These are the activations of a small neural network, seen along a few directions. Each row is one input.
In each table, some parts of the input vary, and every possible input appears once, in random order.
A made-up example of a description, with smaller parts first: values(3) and (point or line(9) or (line(4) and ring(8))).
Shared parts are said once, and a part with two or three values counts as separate values.

Other details of the inputs shift rows strongly along three fixed directions, in all tables alike. That doesn't count.

Table:
row 1: [  2 -22 -15  -6   4 -52 -34   5  -1 -35 -15]
row 2: [  2  31  10  16 -44  -7 -22  -9  22  13   2]
row 3: [ -3  22 -37   6  13  26  51  38  -1 -25  20]
row 4: [-17  24  -4  25 -36 -12 -22  -6  -1  23  -5]
row 5: [  8 -16 -35  -5  31  11  15  -9 -14 -27   4]
row 6: [ -8  21   3  20 -22  14 -41   0  -6  31   3]
row 7: [ 12   7 -16  -3   8 -19 -22  11  12 -23  29]
row 8: [ 20   0 -49  28   9  -4 -11  14 -20 -27  16]
row 9: [  6   3 -38  23   5  14 -22  25 -10 -29  30]
row 10: [ 32 -13 -18 -12  18 -63 -34  -8   3 -27  -4]
row 11: [-15  32  -5  23 -35 -13 -16  -3   5  26  -1]
row 12: [ 13 -23  -1  -7  16 -49 -47   4  10 -29  10]
row 13: [ -9 -45  35 -50  31  16  33 -21   3 -29 -30]
row 14: [-20 -14  59 -14  -1  -3 -15 -18   5  59 -18]
row 15: [ -5   6 -41  -3  26  59  26  20  -4 -21  25]
row 16: [ -9   7   3  34 -46   7 -22   2  14  27  -5]
row 17: [-31 -11  50 -14 -14 -15   1 -21  -2  52 -35]
row 18: [  6 -37  15 -17  26 -38 -28  -2   3 -29   3]
row 19: [ 17  15 -41  17  27  31  49  30 -11 -14  22]
row 20: [  0  30 -37  -3  12  24  53  32   2 -29  25]
row 21: [ 23 -31 -14   3  18 -60 -36 -10  -6 -27  -8]
row 22: [-5 14  3 17  3 33 39  5 -9 51  0]
row 23: [ 13 -23  37 -45  50 -23  48 -20  -5 -11  -5]
row 24: [ 11  -6 -10 -11  32   3  10  26   7 -27  21]
row 25: [ 10   0 -43  24  25  31  50  31 -12  -7  27]
row 26: [-33  -8  67 -33   1  55  56 -40   2  34 -29]
row 27: [ 31  21  -2   1 -47   0 -28 -13  -2  34  17]
row 28: [ 16 -32 -30 -11  19 -41 -47 -23  -9 -28 -20]
row 29: [-10 -13 -35 -17  18  10   8   2  -9 -38  -8]
row 30: [-13  41  -6  14 -37 -15 -15  -8   8  22   5]
row 31: [ 23 -29 -17   0  18 -46 -42  -7 -18 -27 -15]
row 32: [ -1  26   8  28 -44   2 -20  -2  20  19  -1]
row 33: [-12  20  24  14 -21  43  39   4   8  20   2]
row 34: [  9  27  -6  30 -20 -16 -20 -12   1  38   1]
row 35: [  0  37   3   7 -22  -6 -36  -1  15  31  15]
row 36: [  5 -57  77 -57  29 -49   4 -25  15 -25 -43]
row 37: [  2   0  35 -36  25  33  75   9  14 -20   2]
row 38: [ -8  14 -37   9  11  42  43  34 -20 -28  13]
row 39: [-26  18 -17  13 -33   6 -30 -24  -5  20 -13]
row 40: [ -4  15   7  24 -42  10 -33  -3   2  14 -16]
row 41: [ -6 -38   8 -19  13 -44 -22 -10 -17 -39 -19]
row 42: [ -5 -46  54 -37  29   7  40 -11  -7 -34 -21]
row 43: [-42 -10  69 -25   7  24  66 -19  -9  54 -22]
row 44: [-16  -1  64 -17   0  -5 -13 -24   4  50 -17]
row 45: [ 13  -9 -18  12 -11 -12 -19  18  13 -36  -3]
row 46: [-19  11  18  13   0  46  29  11   1  43  19]
row 47: [-17  17 -10  14 -23  20 -42 -20   2  30   5]
row 48: [ 33  24  -5  -3 -44   5 -27  -7  -1  38  13]
row 49: [  9 -20 -23  16 -11  -7 -17  25  13 -27  -2]
row 50: [ 20  20 -40  14  28  26  50  31  -5 -11  24]
Each input here is: values(2) and (point or (values(4) and line(6))).
- Changing only the values(2) part turns row 24 into row 12. The same change can be made to row 6. Which row results? => row 9
- Changing only the values(2) part turns row 5 into row 28. The same change can be made to row 39. Which row results? => row 29
- Change only the values(4) part in row 16. List by row number the other rows that result. => row 25, row 43, row 46
- Change only the values(4) part in row 31. List by row number the other rows that result. => row 6, row 38, row 40
- Change only the values(2) part in row 14. List by row number the other rows that result. => row 46
- Change only the values(2) part in row 40. List by row number the other rows that result. => row 42
- A walk changes only the line(6) part. It starts at row 13 and steps to row 40. List the rest of the walk in order. => row 49, row 45, row 36, row 37
